a =
[[+2.89 -3.58 +0.41 +2.28 +1.15 -3.83 +7.74 -0.26 +1.77 -3.61 +0.37 +0.00
  -4.97]
 [+1.09 +5.59 -2.28 -5.87 -3.38 +4.15 +2.52 -3.73 +0.14 +2.98 +1.39 +1.76
  -1.02]
 [-1.21 -1.94 +3.22 +6.58 +1.27 -1.41 -2.21 -2.45 +3.11 +0.50 -1.15 -0.57
  +1.42]
 [-4.60 +1.94 -1.52 +4.69 -3.32 +4.08 -2.09 -3.06 -2.28 -2.08 -5.49 -4.68
  +2.16]
 [+0.46 +7.99 -1.23 -1.61 -2.31 +6.18 +1.32 -2.50 -3.35 +4.01 +1.70 -1.72
  +1.53]
 [+3.05 +1.12 -4.87 -2.98 -2.59 +2.20 -0.53 -0.46 -2.11 +5.11 +2.44 +3.89
  +2.38]
 [-5.38 +3.64 +2.32 -3.10 +1.85 +4.85 -4.33 -3.08 +0.17 -0.87 -1.31 +0.69
  -2.83]
 [+3.00 -2.55 -1.02 -3.42 -1.06 -2.77 -0.18 +5.54 -0.19 -0.63 +4.83 +5.60
  +4.15]
 [+2.06 -1.33 +2.99 +0.38 +3.19 -0.50 +4.24 -1.84 +5.44 -4.31 +0.24 +0.83
  -5.32]
 [+3.63 -0.63 -4.99 -2.41 -6.72 -1.85 +4.46 +1.16 -2.61 +1.12 +4.06 +4.97
  +4.69]]
Find the entry just right of the largest entry.
-1.23
The entry just left of the smallest entry is -2.41
Find the entry just right of -2.98.
-2.59
The entry just right of the smallest entry: -1.85
The entry just left of +1.94 -> -4.60
Find the entry just left of +1.77.
-0.26
Find the maximum.
+7.99
The entry just left of the largest entry: +0.46
Find the entry just right of +3.63.
-0.63
The entry just right of +0.69: -2.83

Questions about the table below.
1) Report the median of all entries.
2) Report the bottom-left entry.
3) Report the 3rd smallest entry.
4) Report the entry directly below the centre entry.
5) Report the entry directly below the largest entry.
6) Report the entry just right of the smallest entry.
7) Report the largest entry in the first row.
8) Report the top entry of the column that holds the smallest entry.
+6.71,+5.59,-0.08,-4.62,+2.99,+4.76,-7.14,-3.70,+4.66
+3.16,+1.82,-1.89,+3.36,+0.17,-2.52,-4.12,-3.15,+0.66
+6.37,+6.85,-4.42,-3.40,+4.21,+3.74,-5.17,-4.02,+5.39
+5.85,+0.13,+0.53,+2.28,+3.39,-1.73,-5.76,-1.65,+2.79
+5.84,-3.82,-6.28,+2.58,-6.24,-6.32,+6.62,-5.21,+5.27
1) +0.53
2) +5.84
3) -6.28
4) +3.39
5) +0.13
6) -3.70
7) +6.71
8) -7.14

Read these off the array that follows. Rows and columns are numbered from 1.
1) What is the entry in row 3 and column 1?
2) What is the entry in row 2 and column 1?
3) What is the entry directly above the smallest entry?
4) What is the bottom-right entry?
5) What is the entry in the top-right corner?
6) What is the entry just right of the smallest entry?
7) What is the entry just left of 7131?
8) What is the entry at row 1, column 1?
[[3307 3355 2984 7053 6940]
 [8448 2461 7054 6861 4887]
 [1344 3471 1431 7677 7893]
 [1834 3418 1844 7409 7617]
 [1699 3425 1693 7452 7723]
 [5033 3236 4291 6893 6273]
 [1907 3420 1882 7418 7574]
 [1243 3985 1384 8481 8336]
 [8584 2411 7179 6882 4824]
 [2865 3371 2658 7134 7131]
 [1182 3508 1292 7835 8077]
 [1264 3487 1378 7722 7998]
 [1049 3597 1197 7968 8211]
 [4426 3297 3839 6974 6492]
 [1498 3466 1550 7584 7827]]
1) 1344
2) 8448
3) 1264
4) 7827
5) 6940
6) 3597
7) 7134
8) 3307

Read these off the table that follows. Counting starts at 1.
1) Which number is the maximum?
2) Which number is the smallest entry?
3) Which number is the entry in the bottom-right corner?
4) Which number is the entry at row 1, column 2?
5) Which number is the entry just left of -0.30?
6) Which number is the bottom entry of the column that holds the largest entry?
7) Which number is the entry in the top-left corner?
8) Which number is the entry just right of +1.82?
array([[+0.08, -4.92, -6.69, -6.14, -2.32, -5.56, +2.06, -1.76, -2.37],
       [+0.56, +0.07, +0.16, +4.38, +1.92, -2.11, -4.92, +4.45, +3.26],
       [+2.43, -1.52, -3.65, -3.17, +1.39, -4.09, -0.33, +0.70, +0.79],
       [-3.33, +4.24, +6.16, +1.82, +0.01, +6.68, -0.14, -6.38, -0.72],
       [+2.27, +4.01, +5.06, +6.25, +3.13, +4.21, -4.75, +2.09, -0.30]])
1) +6.68
2) -6.69
3) -0.30
4) -4.92
5) +2.09
6) +4.21
7) +0.08
8) +0.01

Read these off the matrix that follows.
1) Read off the entry directly above 793.
2) Read off the largest entry in the first row.
3) Read off the top-right entry.
4) Read off the minimum.
5) Read off the entry directly below 793.
6) Read off the entry in the bottom-right corner.
7) Read off the smallest entry in the last row.
8) Read off the entry directly below 244.
[[266, 462, 243, 503, 542, 806, 287],
 [418, 739, 294, 250, 492, 589, 813],
 [755, 222, 654, 896, 880, 828, 368],
 [607, 331, 601, 930, 610, 793, 618],
 [296, 719, 695, 205, 244, 475, 142],
 [213, 584, 820, 573, 355, 368, 536],
 [697, 240, 646, 749, 376, 182, 333],
 [219, 628, 446, 558, 519, 688, 407]]
1) 828
2) 806
3) 287
4) 142
5) 475
6) 407
7) 219
8) 355
